A small network was shown many inputs. Here are its activations along a few directions, one row for each input.
Each table varies a few parts of the input and shows all the possible inputs, shuffled.
A made-up example of a description, with smaller parts first: values(3) and (point or line(11) or (line(6) and ring(8))).
Shared parts are said once, and a part with two or three values counts as separate values.
In the rows, 128 means zero.

Other details of the inputs shift rows strongly along two fixed directions, in all tables alike. That doesn't count.

Rows:
R1: [126  81  77 138 110 177 159  97 152 132 108 125  99  78]
R2: [131 136 143 134 128 136 126 156 110 106 100 134 124 105]
R3: [135  97  82 151 126 136 162  95 120 157  77 136 110  68]
R4: [127 124 140 139 134 148 102 151 119 113 116 117 134 113]
R5: [134  87  77 148 117 168 157 101 135 135  82 127 101  63]
R6: [134 140 106 124 140  53 159  74 124 194 139 144 141 157]
R7: [128  73  70 146 112 185 156  96 140 130  86 123  96  63]
R8: [131  81  82 163 134 155 136  97 122 157  80 114 118  61]
R9: [121 120 129 127 130 142 113 128 140 123 146 115 131 138]
R10: [128 131 162 134 122 180  92 188 122  71 110 118 125 105]
R11: [128 145 105 108 136  55 156  65 144 194 174 138 145 188]
R12: [129 161 175 117 126 118 108 177 109  88 137 134 134 154]
R13: [127 135  98 111 126  65 169  69 137 179 156 146 131 172]
R14: [124 124 137 126 126 157 111 143 138 109 136 117 126 125]
R15: [124 131 141 118 122 140 120 140 143 112 153 124 129 146]
R16: [128 132 106 125 144  64 147  73 128 190 147 131 146 161]
R17: [121 133 105 107 133  67 151  65 156 188 193 130 144 195]
R18: [124 117 125 132 130 147 115 128 136 125 135 115 130 128]
R19: [123 120 137 123 114 160 123 151 135  93 135 126 117 123]
R20: [125 173 192 116 139 106  83 183 113  96 161 121 154 179]
R21: [128 142 141 118 122 129 131 144 130 112 136 137 125 141]
R22: [130  80  77 145 120 176 148  92 147 141  99 119 107  77]
R23: [127  88  81 136 120 159 149  87 151 146 117 122 110  98]
R24: [125  83  74 136 114 160 159  86 145 140 108 127 102  89]
R25: [127 163 137 100 137  59 138  97 140 169 187 137 151 206]
R26: [130 134 164 139 130 175  87 188 113  79 104 116 130  98]
R27: [128 171 135  98 131  45 155 100 133 165 176 153 144 203]
R28: [131 134 164 138 127 173  92 190 113  76 101 122 126  99]
R29: [131 134 142 138 129 125 125 152 101 115 100 135 125 107]
R30: [130 131 138 131 125 135 125 149 113 109 110 135 123 115]
R31: [130 165 199 123 129 149  78 212 110  60 131 122 138 141]
R32: [127 185 220 117 133 116  81 226  87  57 132 136 145 159]
R33: [131 109 110 140 128 157 126 121 132 129 108 116 121  96]
R34: [125 145 103 101 127  55 173  66 149 183 176 150 133 191]
R35: [130 142 147 130 138 118 114 142 115 127 124 125 139 130]
R36: [130 191 154  94 138  19 149 110 121 168 182 160 154 221]
R37: [134  78  78 158 126 172 146  98 128 143  70 119 108  52]
R38: [125  86  80 144 128 153 139  87 143 155 112 113 120  94]
R39: [132 149 172 139 138 137  92 181 102  99 110 122 139 114]
R40: [121 171 212 109 127 150  69 217 125  56 169 118 145 169]
Description of these inputs: line(5) and line(8).
Q: Changing only the line(8) part turns R21 into R3. The same change can be made to R25. Which row results?
A: R39
Q: Change only the line(5) part in R27. List by row number the other rows that result.
A: R10, R11, R13, R38

Rows:
R41: [150 154 147 128 136 186 103 160 142  97  98 117 124  87]
R42: [152 138  93 130 143 120 131  82 148 193 118 124 139 112]
R43: [125 190 219 124 145  51  72 207  65  89 141 139 166 184]
R44: [ 97 160 226 122 152  93  48 197 104  96 204  93 177 202]
R45: [105  90  85 109 113 142 152  77 156 144 155 131 115 151]
R46: [105  79  89 143 138 115 120  72 147 167 152 103 140 140]
R47: [135 112 101 134 129 115 161 108  96 122  81 137 107  98]
R48: [128 103 101 104 127 112 138  77 146 142 172 109 121 170]
R49: [121 112  95 115 128  71 146  53 146 179 193 121 146 210]
R50: [111  98  79 109  99 133 164  80 159 135 169 124 112 145]
R51: [128 112  89 122 119  95 182  94 108 149  93 164 111 121]
R52: [126  97 128 144  91 193 156 176 110  57  65 155  75  44]
R53: [122 102 116 153 100 190 155 175 106  64  56 140  87  53]
R54: [143 110 124 166 147 215  78 163 140 112  68 101 134  30]
R55: [123  99 119 165 144 102 126 120  77 159  88 115 135  77]
R56: [134 110 139 150 126 152 121 167  83  84  63 124 114  90]
R57: [144 220 221  88 118 114 114 215 155  83 181 163 138 188]
R58: [143 120 119 159 157 143 112 111 138 185 113 103 152  78]
R59: [148 155 141 120 114 187 127 175 160  93 108 127 118  90]
R60: [149 168 107  94 132  75 167  67 167 200 163 163 143 176]
R61: [114 114  90 123 140  70 138  56 145 192 196 119 138 205]
R62: [104  99 140 118  94 200 130 167 154  62 148 129  92 117]
R63: [120 201 213 120 145  58  86 204  62  87 142 147 152 196]
R64: [145 128  92 131 138 139 145  70 160 182 105 125 136 109]
Q: What do these inputs look like to the network?
A: values(3) and line(8)
Q: Changing only the line(8) part turns R49 into R44. The same change can be made to R56. Which row results?
A: R55
Q: Change only the values(3) part in R42. List by row number the other rows that result.
A: R61, R63
Q: Change only the line(8) part in R60. List by row number the other rows that result.
A: R41, R42, R54, R57, R58, R59, R64
Q: Change only the values(3) part in R41. List by row number the other rows that result.
A: R47, R48

Rows:
R65: [ 94  97  87 107 122  86 150  67 149 171 186 150 129 198]
R66: [124  82 102 146 102 161 173 132 112 102  81 147  84  46]
R67: [104 105  99 126 121  39 182  73 102 180 151 150 126 144]
R68: [140 150 184 137 106 173 124 224 117  63 106 145 116  66]
R69: [119 111 159 115  97 230 102 187 138  13 134  94  96 112]
R70: [167 169  97 102 137  82 160  56 149 191 129 149 146 175]
R71: [108  42  58 166 118 159 171  93 105 139  67 124  93  42]
R72: [133 151 117 111 125  79 153 103 120 131 120 152 121 163]
R73: [146 220 205  99 123  93 109 201 117  98 156 152 147 178]
R74: [103 132 178 100 113 140  90 169 122  56 190  93 135 191]
R75: [123 176 206 136 144  75  77 189  89 110 167 120 161 179]
R76: [140 156 175 138 153 196  62 199 123  82  89 107 144  79]
R77: [133  82  78 167 139 121 131  82 126 175  95 105 127  92]
R78: [146 188 195 114 163 142  67 175 123 110 124 115 166 151]
R79: [144 118 107 145 115 158 170 135 141 133  90 143 104  66]
R80: [140 121  79  98 107 131 181  58 191 163 182 112 117 158]
R81: [138 145 161 125 126 192  87 205  98  35  67 125 105 103]
R82: [129 118 110 152 136 167 128 121 138 158  95 119 126  54]
R83: [127  84 107 171 131 206 137 142 140 136  66 114 109   6]
R84: [146  55  61 172 140 181 116  67 122 164  60  93 122  58]
R85: [113 143 130 117 138  53 130 109  97 138 142 139 151 185]
R86: [131 138  88 109 121  59 187  63 121 176 135 159 112 159]
R87: [120 144 161 131 136  26 137 128 103 173 187 138 155 173]
R88: [122 121 135 150 137  69 135 119 111 170 147 124 139 143]
R89: [134 160 186 137 153 116  59 190  94  97 133 105 158 161]
R90: [110 170 187  81 114 116 100 185 143  72 191 164 130 223]
R91: [152 127  95 141 120 166 148 121 148 128  76 135 115  74]
R92: [127 115 115 123 137 122 112 101  94 125  97 120 140 149]
R93: [135 132 124 141 144 148 116 125 144 149  99 118 139  84]
R94: [106 102  92 132 130  87 133  72 165 193 197 134 141 192]
R95: [122 136 137 135 135  95 152 119 137 175 144 140 136  95]
R96: [109 161 187 110 135 159  74 190 166 102 186 137 150 164]
R97: [108 142 131 119 131  56 139 110  90 149 150 140 141 178]
R98: [128  80  74 146 112 146 191  93 122 132  77 147  84  67]
R99: [148  81  81 145 117 223 130 109 117  88  28 120  92  54]
R100: [121 140 184 118 130 129  76 166 137  82 214  83 149 189]
R101: [160 158  84 106 135  79 170  61 153 194 125 147 134 159]
R102: [130 130  83  98 117 110 172  76 194 186 183 163 124 180]
R103: [121 113 120 120 125 184 122 111 179 129 170  85 128 113]
R104: [118 125 161 133 133 168  70 195  79  52  83 109 129 115]
Q: Changing only one part turns R99 into R78. The same change can be made to R72. Which row results?
A: R93
Q: What do these inputs look like to the network?
A: ring(5) and (values(2) or line(6))
Q: Start at R96 and move only the ring(5) part, one step at a time. The first step leads to R102. Which rows follow, in order?
A: R90, R65, R94
Q: Change only the values(2) part in R94. List by row number the other rows that result.
A: R100
Q: Which other rows agree with R102 in the ring(5) part? List them by row number.
A: R68, R70, R73, R79, R80, R91, R101
Q: Start at R84 and move only the line(6) part, one step at a time. The first step leads to R89. Which rows follow, in order?
A: R77, R75, R88, R87

Rows:
R105: [137 191 177  99 125 120 128 177 176 102 178 138 136 147]
R106: [117 104 172 173 144 171 100 194  97 105  58 130 115  29]
R107: [154 145 139 138 122 200 107 181  94  85  29 128 131  56]
R108: [133 172 169 119 127  78 110 163  71 100  95 153 127 182]
R109: [117 153 176 127 116 112 126 187 148 103 198 157 139 152]
R110: [152 206 183 129 146  90 112 181 107 143 121 136 158 133]
R111: [103 140 178 137 148 105  70 160 129 147 194 112 164 173]
R112: [111  15  45 169 122 177 142  63 118 139 111  82 111  64]
R113: [150 144  76  81 113 109 192  51 180 180 151 162 114 163]
R114: [134 134  91 126 158 107 133  52 172 217 165  98 150 146]
R115: [131 102  96 144 128  29 175  69  87 179 125 142 117 135]
R116: [ 99  81 152 135 103 201 134 185 116  32 117 119  84  64]
R117: [143 127  79 104 137 113 130  33 164 198 141 110 146 177]
R118: [119  65  36 130  90 198 182  83 147 109  84 141  75  80]
R119: [120 141 152 108 141 110  78 141 114  80 153 112 151 220]
Q: Changing only one part turns R117 into R113. The same change can be made to R112. Which row results?
A: R116
Q: What do these inputs look like to the network?
A: values(3) and ring(5)
Q: Change only the values(3) part in R109. List by row number the other rows that result.
A: R106, R111

Rows:
R120: [131  65  50 124  97 236 162  90 172  92  73 134  84  78]
R121: [109  36  88 175  97 183 163 126 130 129 110 122  88  16]
R122: [116  25  55 182 134 189  99  95 107 140  48 107 122  66]
R123: [131 180 157  82 117  91 134 127 174 147 214 163 140 220]
R124: [128 185 158  86 116  84 134 143 177 144 222 145 136 203]
R125: [144 150 169 130 131 185  93 184  78  48  45 111 111  84]
R126: [117 132 140 144 150  41 101 118 100 161 177 109 164 193]
R127: [159 191 141 110 159  38 101 107 108 182 108 151 169 200]
R128: [133  93  46 110 121 170 146  34 155 149 109 112 113 137]
R129: [149 179 140 114 125  25 199  95 139 204 176 167 136 151]
R130: [144 182 116  99 123  20 205  87 128 165 146 164 121 178]
R131: [147 144 159 129 114 188 134 199 100  31  53 152  94  76]
R132: [ 90  41  81 176 136 195 113 115 131 151  80 127 107  42]
R133: [103 111  95 133 116  53 179  90 137 190 185 161 123 164]
R134: [154 158 106 108 140  31 196  47 104 195 138 114 140 150]
R135: [109 129 186 122 131 133  70 188  63  45 134 115 131 166]
R136: [ 96  66  93 164 140 118 152  85 133 189 144 118 137  73]
R137: [104 123 173 135 127 139  84 191  69  47 133  95 128 138]
R138: [167 145 190 172 143 174  81 206  88  85  69  78 143  48]
R139: [144 116  57 117 109 117 202  68 131 155  56 172  93 111]
R140: [146 136  79 109 145  93 112  42 166 198 160 122 158 208]
R141: [109  39  60 152 100 128 211  68 120 145 120 116  88  72]
R142: [128 185 191 123 157 147  72 216 114 107  84 164 158 122]
R143: [100 130 130 100 110  59 146 121 108 111 152 172 120 214]
R144: [140  89  96 133 111 199 142  85 144 111 123  64 108  73]
R145: [135  79  30 132 122 180 173  31 160 160 117  79 101  95]
R146: [135 113 105 152 148 170 123 124 136 160  57 146 121  39]
R147: [147 166 186 131 142 162  51 190 142  78 161  77 160 159]
R148: [143 116  64 131 118 130 182  83 147 184  73 188 105  88]
R149: [111 136 209 126 128 118  85 204  59  50 160  88 141 149]
R150: [ 99 129 128 114 120  75 140 131 123 150 166 186 137 201]
R151: [121  39  81 177 137 170  95 101 106 134  75 102 116  66]
R152: [122  77  54 138 143 193 146  59 192 200 120 120 116  86]
R153: [144 168 169 119 130 173  82 193  73  46  47 129 130 116]
R154: [100 131 129 100 133  57 115  99  84 128 152 139 149 222]
R155: [132 175 170  77 109  75 158 127 156 112 215 120 131 201]
R156: [161 162 189 158 153 169  60 200  87  75  60 116 143  93]
R157: [ 85 103 170 170 136 184  65 216 113  79 113 112 129  66]
R158: [150 155 112 105 118  33 225  75 125 174 143 147 116 142]
R159: [133 153 173 100 128 189  72 169 124  44 140  95 127 159]
R160: [132  90  50 122  98 160 196  58 181 140 133 118  90 105]
R161: [121  85  80 151 130 215 117 108 190 148 116 101 120  44]
R162: [127 175 187  94 112 181  82 214 160  67 163 157 133 181]
R163: [149 117  90 142 126 156 148 112 100 120  54 101 105  56]
R164: [ 82 133 139 122 145  70 100 119 122 172 159 165 161 190]
R165: [162 193 199 145 155 114  69 211  89  94 102 105 162 128]
R166: [102  50  47 146 101 122 198  70 129 141 111 129  81  87]
R167: [102 137 146 106 114  52 153 119 106 112 171 164 124 213]
R168: [115 145 170 116 137 222  44 203 164  74 121 128 145 118]
R169: [142 200 160 100 128  46 159 134 132 165 152 190 135 186]
R170: [136 198 228 135 155 119  95 226 104 112 135 125 165 106]
R171: [128 198 152 117 158  47 134 128 134 194 149 152 161 146]
R172: [154 142 113 118 140  65 130  48 162 199 207  88 161 178]
R173: [121 126 159 148 146  40 111 115  94 164 186  95 167 179]
R174: [132 133 182 132 102 215 106 209 162  59 158 109 115  80]
R175: [148 149 183 122 149 181  46 183 141  78 143  91 150 162]
R176: [135  62  64 125  96 230 164  91 172  93  89 122  77  67]
R177: [144 196 198 123 121 126 115 234 116  82 127 159 128 114]
R178: [104 124 122 116 121  44 159 100 130 179 187 178 131 200]
R179: [127  95  87 142 133 158 152  66 188 190 161 102 135  74]
Q: Changing only one part turns R140 into R147. The same change can be made to R128. Which row results?
A: R145
Q: Changing only one part turns R174 into R162. The same change can be made to R136. Which row results?
A: R164
Q: What do these inputs look like to the network?
A: values(3) and line(4) and ring(5)
Q: Start at R139 and move only the ring(5) part, one step at a time. The first step leads to R153. Which rows follow, in order?
A: R127, R142, R148
Q: Change only the values(3) part in R161. List by row number the other rows that result.
A: R157, R171
Q: Change only the line(4) part in R173. List by row number the other rows that result.
A: R122, R126, R151
Q: Change only the values(3) part in R132. List by row number the other rows that result.
A: R146, R152
